Each row below holds a small network's activations on one input, seen along a few directions.
In each table, some parts of the input vary, and every possible input appears once, in random order.
Descriptions start from the smaller parts, as in this example, which fits no table here: one of 2 separate values, together with either a single point or one of 11 places around a ring or (one of 6 places along a line, together with one of 8 places around a ring).
Shared parts are said once, and a part with two or three values counts as separate values.
In the rows, zero is written as 128.

Other details of the inputs shift rows strongly along three fixed directions, in all tables alike. That doesn't count.

Rows:
r1: [132 127 131 144 176  98  72 135 154 164 104 185  92 174]
r2: [148 124 130  98  99 146 142 158 115  97 118  99 146 113]
r3: [164 151 130 117  66 122 153 130 125 100 124  92 151 103]
r4: [168 123 126 100 100 146 152 149 125 113 127  93 153 108]
r5: [152 154 135 114  65 113 141 144 119  83 112  89 148 109]
r6: [154  94  84  71 163 179  51 182 147 205 119 119 143 156]
r7: [131 138 132 102  71 125 120 147 118 104 126  93 145 109]
r8: [140 121 105  88 133 156  89 170 131 141 112  99 147 146]
r9: [131 140 129  93  78 130 116 147 132 106 120  96 144 110]
r10: [118 137 130 108  76 130 117 147  99 109 141 102 147 107]
r11: [133 156 160 181 124  71 143 112 108 111 115 164 104 157]
r12: [125 135 126 115  78 136 117 150  91 110 135 103 144 104]
r13: [ 26 115  99 102 166 190 136  65 195  69 162  76  98  32]
r14: [142 139 124 129  73 141 176 141  74 112 142  94 159 118]
r15: [144 120 109  76 108 155  83 149 148 161 131 111 146 114]
r16: [120 142 142 176 155  95 144 124  97 129 122 166 110 179]
r17: [160 137 139 110  89 128 161 148 114  78 115  90 152 115]
r18: [155 157 151 177 121  78 158 102 134 120 116 168 107 155]
r19: [146 124 145 167 156  98 160 117 101 142 132 174 109 155]
r20: [160 105 115  87 124 162 116 165 127 149 126 111 145 119]
r21: [ 29 135 127 175 221 136 183  37 173  79 149 136  75 110]
r22: [133 127 151 164 159  95 147 123  99 124 121 172 104 160]
r23: [146  92  83  72 162 185  51 183 141 209 121 125 141 154]
r24: [155  82 103  75 153 175  71 178 128 189 129 125 137 130]
r25: [150 148 141 119  55 122 152 129 100 110 141  99 156 104]
r26: [144 132 125 102  74 138 128 135 126 126 140  98 150 103]
r27: [144 137 160 168 140  85 166 120  98 107 113 161 110 159]
r28: [150 132 122 113  72 139 132 141 114 122 135  96 147  99]
r29: [135 141 143 177 141  90 134 108 112 147 137 178 104 153]
r30: [149 154 156 184 120  77 157 103 110 127 127 167 108 152]
r31: [161 128 140 116  79 136 179 142  84 105 133  98 154 103]
r32: [135  98 110 140 222 129  58 147 133 232 120 195  98 205]
r33: [ 17 129 115 109 152 170 162  51 185  56 172  75 105  32]
r34: [145  97  92  55 152 168  28 164 170 204 125 122 138 129]
r35: [138 143 130 124  76 133 162 152  93  90 120  85 154 128]
r36: [ 12  92  80  84 205 217 102  57 206 129 196 100 100  32]
r37: [134 148 141 164 149  96 147 128 127 118 105 156 113 181]
r38: [109 132 166 213 116  67 147 111 110 133 102 183 158 156]
r39: [ 16 107 132 212 210 129 179   8 201 118 157 172 122  76]
r40: [152 148 144 183 128  90 180 111 110 124 120 152 118 172]
r41: [143 127 151 160 158  96 145 125 121 117 112 165 105 162]
r42: [128 110 119 112 214 106  21 144 181 206 103 191  90 191]
Each input here is: one of 2 separate values, together with either a single point or (one of 4 places along a line, together with one of 5 places along a line).
The inputs of r28 and r13 match in every part but the choice among 2 separate values. If r14 is changed in the same way as r28 into r13, which row does it become?
> r16
The inputs of r20 and r2 match in every part but the choice among 2 separate values. If r30 is changed in the same way as r20 into r2, which row does it become?
> r11
Which other rows does r26 become when the choice among 2 separate values takes its other values? List them by row number.
> r7
A walk changes only the place on the line of 5. It starts at r16 and steps to r21. List the rest of the walk in order.
> r35, r37, r8

Rows:
r43: [120 118 126 132 153 119  80 132 138 170 126 160 119 151]
r44: [136 106  94  37  55 198  81 193 102 130 137  44 185  71]
r45: [160 136 143 140  96  95 105 148 108 153 114 151 141 154]
r46: [ 79 128 115 122 177 155 159  83 173  87 142 107  96  94]
r47: [108 129 132 146 147 114 109 114 138 142 128 154 113 136]
r48: [115 148 138 136 123 124 191 100 133  62 131 101 118 108]
r49: [100 146 140 146 103 117 165  89 139  88 141 118 129  94]
r50: [134 142 148 151 102  95 132 130 107 121 121 143 133 142]
r51: [136 117 123 126 165 125  93 138 143 163 121 153 111 159]
r52: [174 127 157 194  70  89 167 163  30 161 114 163 186 175]
r53: [135 101  91  31  69 207  86 193 111 125 135  40 178  71]
r54: [123 146 139 142 108 119 181  96 139  79 133 108 125 101]
r55: [130 119 123 129 159 122  86 134 140 168 124 156 116 155]
r56: [ 54 110 104 119 201 164 114  71 198 125 155 129  95  84]
r57: [105 118 116 126 166 137  97 119 151 148 132 143 110 128]
r58: [154 143 143 147 106  96 134 128 119 129 118 143 132 144]
r59: [107  95 102 108 214 154  53 136 169 187 126 160  94 150]
r60: [119 133 141 169 113 135 234  94  78  85 156 114 136 102]
r61: [165 134 136 131 116 107 116 151 119 143 113 146 130 159]
r62: [168 136 134 125 127 111 123 154 117 139 109 138 126 168]
r63: [120 148 135 134 121 125 187  96 145  71 132 105 118 106]
r64: [174 135 136 124 124 108 122 153 121 140 107 139 127 164]
What is each input in this table made of?
> either one of 2 separate values or (one of 4 places along a line, together with one of 5 places along a line)
Which other rows does r47 become when the place on the line of 5 takes its other values? List them by row number.
> r43, r45, r49, r50
